These are the activations of a small neural network, seen along a few directions. Each row is one input.
In each table, some parts of the input vary, and every possible input appears once, in random order.
Descriptions start from the smaller parts, as in this example, which fits no table here: one of 3 separate values, together with either a single point or one of 11 places around a ring or (one of 4 places along a line, together with one of 5 places around a ring).
Shared parts are said once, and a part with two or three values counts as separate values.
In the rows, 128 means zero.

Table:
R1: [130 125 128 111 162 110 138 120 148 121 140 131 102 127 130 128 113 115
  92 131]
R2: [138 134 138 107 128 116 119 112 136 137 140 135 119 128 154 116 143 125
 147 159]
R3: [134 143 110 155 115 142 121 127 138 138 121 143 105 121 123 131 122 120
 110  96]
R4: [136 158 113 161  99 143 127 104 134 145 126 124 107 127 148 135 123 117
 133 112]
R5: [130 114 153  70 142 101  99 135 147 131 138 160 130 133 128  95 164 146
 155 174]
R6: [132 132 132 116 100 129  88 139 138 144 127 174 131 126 121 102 173 151
 172 145]
R7: [125 159  89 177 103 147 148  91 138 142 125 104  90 132 148 149  97 112
 103  92]
R8: [135 139 120 129 136 120 139 102 139 132 140 118 103 130 154 133 115 112
 115 136]
R9: [117 128 101 129 166 116 160 107 148 119 140 114  85 139 130 145  86 105
  63 109]
R10: [119  93 157 155 136 145 168 165  69  92 106  59 212 120 104 167 105 131
 129 113]
R11: [110  95 135 172 138 151 189 151  69  95 103  43 192 129 102 183  83 126
  95  95]
R12: [136 148 135 119  89 133  95 119 131 153 132 157 135 130 143 106 173 147
 195 159]
R13: [123 142  93 147 140 124 160  88 141 129 139 100  85 140 154 149  88 103
  85 115]
R14: [136 139 125 136 108 135 102 135 137 141 123 160 119 121 122 115 150 133
 142 121]
R15: [119  90 171 133 127 140 149 176  69  92 108  78 229 119 104 147 129 142
 165 135]
R16: [122 145  87 169 119 147 143 114 139 136 120 125  88 127 122 145  97 116
  81  76]
R17: [140 154 129 139  95 139 109 114 131 149 129 142 123 126 147 119 151 129
 166 136]
R18: [116  85 177 113 117 137 132 180  71  94 108  95 243 122 102 128 149 157
 198 157]
R19: [130 128 118 126 153 122 126 134 141 126 131 146 101 125 113 126 113 119
  90 107]
R20: [135 128 146  86 119 112 101 119 136 143 140 150 132 134 151 101 166 141
 178 179]
R21: [132 124 134 106 143 116 106 142 141 130 132 162 115 125 114 108 141 133
 121 131]
R22: [129 117 143  85 132 111  89 148 142 133 134 175 127 131 113  93 165 150
 152 154]
R23: [133 121 144  90 153 105 117 129 146 126 139 147 117 126 130 110 140 130
 123 154]
R24: [116 131  95 142 156 128 148 121 142 124 131 130  84 133 113 142  88 112
  62  86]
Question: What do these inputs look like to the network?
Answer: one of 4 places along a line, together with either a single point or one of 5 places around a ring
Question: The inputs of R16 and R14 match in every part but the place on the line of 4. If R13 is changed in the same way as R16 into R14, which row does it become?
Answer: R2
Question: List by row number the other rows that have the place on the line of 4 in common with R12.
Answer: R5, R6, R18, R20, R22
Question: List by row number the other rows that have the place on the line of 4 in common with R4.
Answer: R1, R3, R8, R10, R19
